A small network was shown many inputs. Here are its activations along a few directions, one row for each input.
In each table, some parts of the input vary, and every possible input appears once, in random order.
A made-up example of a description, with smaller parts first: one of 3 separate values, together with either a single point or one of 11 places along a line or (one of 5 places around a ring, together with one of 6 places along a line).
Shared parts are said once, and a part with two or three values counts as separate values.
In the rows, 128 means zero.

A family of inputs:
R1: [116 103 132 137 100 178 135 162 128  92 126 123 140  76 115 124 126 136
 161]
R2: [ 81 155 173 158 170 154 101  77 163 112 124 121 130 152 127 141 139 153
 161]
R3: [139 152 164 147 127 143 146 112 162 135 110 102 119 163 141 112 173 119
 120]
R4: [ 73 116 103  60 144  54 167 124  92 173 159 137  98  79 143 127 133 122
  71]
R5: [167  72  75 160 161  91  62 112 103 132 107 113 132 106 106 102  92  96
 101]
R6: [148 122 108 126 115 165 147 156 128 133 147 126 141 130 138 138 134 116
 141]
R7: [158 124 128 116  74 128 157 135 136 132 135 159 165 147 123 131 105 136
 106]
R8: [132 168 154 142 143 161 132 101 165 127 105 115 110 142 119 136 158 123
 144]
R9: [146 125 163 108  90 116 141 106 177 146  93 140 140 199 138  99 155 146
 109]
R10: [ 72 132 169  54 128  52 126  81  95 188 137 126  76 117 172 105 168  91
  80]
R11: [139 125 137 121  81 157 155 177 123 123 128 136 142 119 116 100  93 132
 115]
R12: [109 130 118 135 139 151 126 141 107  78 140 125 119 138 116 151 128 125
 159]
R13: [156 104 132 146 156  65  23 115 156 138  80  69 108 148 125 128 125 100
  79]
R14: [116 160 112 149 151 146 119 123 111 111 132 130 115 150 123 161 143 136
 157]
R15: [111 157 130 154 167 146 100 112 131 116 161 140 130 133 124 154 132 167
 183]
R16: [102 104 135 131 136 152 136 159 101  55 136 126 122 125 110 142 116 122
 162]
R17: [161  55  89 154 159  96  66 124  89 111 100 110 149  86  89  82  93 101
  99]
R18: [150 103 145 112  66 143 154 156 130 113 137 167 166 128 113 118  98 140
  93]
R19: [167 145 129 126  91 112 158 120 137 160 115 161 157 167 133 142 119 146
 120]
R20: [163 166 120 127 108 131 158 137 133 160 113 137 142 151 143 129 119 130
 131]
R21: [138  97 119 119 105 173 151 175 126 109 151 124 143 115 128 127 121 113
 138]
R22: [111 135 129 143 151 146 105 122 131  84 178 130 129 120 122 141 119 163
 186]
R23: [156 151 118 144 134 150 148 144 126 162 125 136 134 143 142 148 147 125
 144]
R24: [154 158 158 117 116 131 147 117 170 135  96 126 130 169 153 101 157 125
 112]
R25: [136 154 112 145 126 164 133 125 140 139 123 125 127 118 125 152 140 133
 166]
R26: [ 94 164 152 165 152 145 114  93 151 108 109 116 118 156 140 136 163 129
 135]
R27: [ 89 135 112  69 153  56 163  99  79 196 141 134  85  98 165 141 136 136
  71]
R28: [177  97  83 171 170  78  54 108 115 159  94 119 110 124 122 130  96 105
 100]
R29: [107 117 150 146 145 146 112 139 123  63 176 131 125 104 114 129 108 168
 186]
R30: [ 53  99 111  55 137  50 171 147  99 157 160 143 111  63 124 115 126 103
  77]
R31: [125 127 114 136 109 171 132 143 136 112 130 119 139  95 121 138 133 132
 164]
R32: [150 144 121 121  90 145 158 154 131 139 127 131 146 134 129 115 102 126
 124]
The inputs of R10 and R27 match in every part but one. If R26 is changed in the same way as R10 into R27, which row does it become? -> R14
What is each input in this table made of? -> one of 4 places along a line, together with either one of 2 separate values or one of 6 places along a line
A walk changes only the place on the line of 4. It starts at R3 and steps to R23. List the rest of the walk in order. -> R6, R21

A family of inputs:
R33: [ 81 124 144  39 108  43 195 110 113 194 135 152 103 124 164 107 148 120
  42]
R34: [156  78  98 127 172  18  57  96 109 177  60  87 101 125 123  88 118  69
  33]
R35: [180 123 133 224 146 198  41 122 170  72 108  98 150 161 103 132 114 144
 199]
R36: [ 73  98 107  58 150  45 140 121  75 170 157 129  89  75 145 121 130  95
  82]
R37: [141 143 128 208 164 197  80 126 145  54 136 124 147 146  91 148 107 161
 213]
R38: [ 82  96  97  76 164  35 121 113  69 172 145 122  80  78 138 126 137  99
  69]
R39: [110 166 143  53 101  40 182  99 123 228 114 150 103 163 176 125 157 113
  38]
R40: [166  58  73  78  90  61 150 168  64 176 129 145 138  68 123  85  70  89
  37]
R41: [197  96  97 181  68 231 140 206 144  57 133 149 204 132  80 140  75 149
 190]
R42: [131  84  93 117 182  25  48  88 107 194  86  93  91  95 132 107 119  83
  40]
R43: [127 147 134 179 140 212 111 149 136  46 144 123 137 139 110 159 126 163
 220]
R44: [ 96  95  84 103 192  23  87  83  81 176 128 120  94  79 130 119 121  96
  64]
R45: [114 156 137 170 127 229 139 164 146  43 162 121 141 135 113 165 124 158
 221]
R46: [ 81 116 134  33 107  42 179 121 101 194 153 140 110  93 155 103 137 119
  48]
R47: [ 72 102 129  42 129  50 164 133  85 179 156 143 101  84 153 106 134 109
  66]
R48: [110 161 162 167 105 236 160 166 153  55 158 137 154 134 112 154 133 159
 209]
R49: [203 117 138 223 137 194  39 124 177  50  89 100 160 185  96 125 118 128
 178]
R50: [121 177 178 150  87 237 186 132 166  79 131 150 155 169 124 145 155 163
 196]
R51: [165 130 132 218 161 193  58 124 152  58 119 109 147 149 102 146 114 157
 210]
R52: [160 195 166 158  84 237 187 149 196 105 133 142 157 178 134 148 161 167
 201]
R53: [117  86  92 118 190  20  65  84  88 179 107 105  91  83 135 117 121  93
  61]
R54: [115 147 148  39  90  46 185 113 121 220 125 148 105 133 167 119 144 114
  47]
R55: [155 210 168 161  93 234 185 128 183 120 122 141 157 209 150 151 171 161
 198]
R56: [119 170 157 149  84 227 172 152 165  76 142 144 158 136 118 135 139 164
 209]
The inputs of R47 and R48 match in every part but one. If R36 is changed in the same way as R47 into R48, which row does it become? -> R45
What is each input in this table made of? -> one of 2 separate values, together with either a single point or one of 11 places along a line
Which other rows does R46 become when the choice among 2 separate values takes its other values? List them by row number. -> R56

A family of inputs:
R57: [ 55 145 176  49  66 143 230 159 130 109 190 174 139 117 140 132 136 166
 135]
R58: [164 178 161 196 119 209  96 131 180  88 109 111 143 174 121 148 128 157
 196]
R59: [115 140 155  67  68 140 216 149 124 164 129 143 127 118 154  96 154 110
  95]
R60: [149 163 146 200 136 207 121 111 170  74  96 129 156 183 106 143 142 148
 184]
R61: [167 150 149 184 130 205 100 125 179  87 127 115 148 181 127 142 152 150
 204]
R62: [177  62  98 139 137  58  61 115 101 140 105 130 142 119 107  90  74 112
  73]
R63: [ 87 179 141  95 178  47 128  45 130 226 120 127  81 134 172 134 176 130
  88]
R64: [143  68  74 133 124 125 110 166 110 128 135 122 150  47  96 115  84 115
 117]
R65: [149 153 119  78 102  68 173 127 126 205 104 138 114 175 163 139 147 104
  55]
R66: [ 99  76 120 137 204  49  27  94 106 114  99  72  78 105 119 111 133  81
  83]
R67: [103  94  69 129 143 159 145 188  50  73 195 146 131  56 102 157  81 134
 180]
What is each input in this table made of? -> either one of 3 separate values or (one of 2 separate values, together with one of 4 places along a line)
Which other rows does R62 become when the place on the line of 4 takes its other values? List them by row number. -> R64, R66, R67
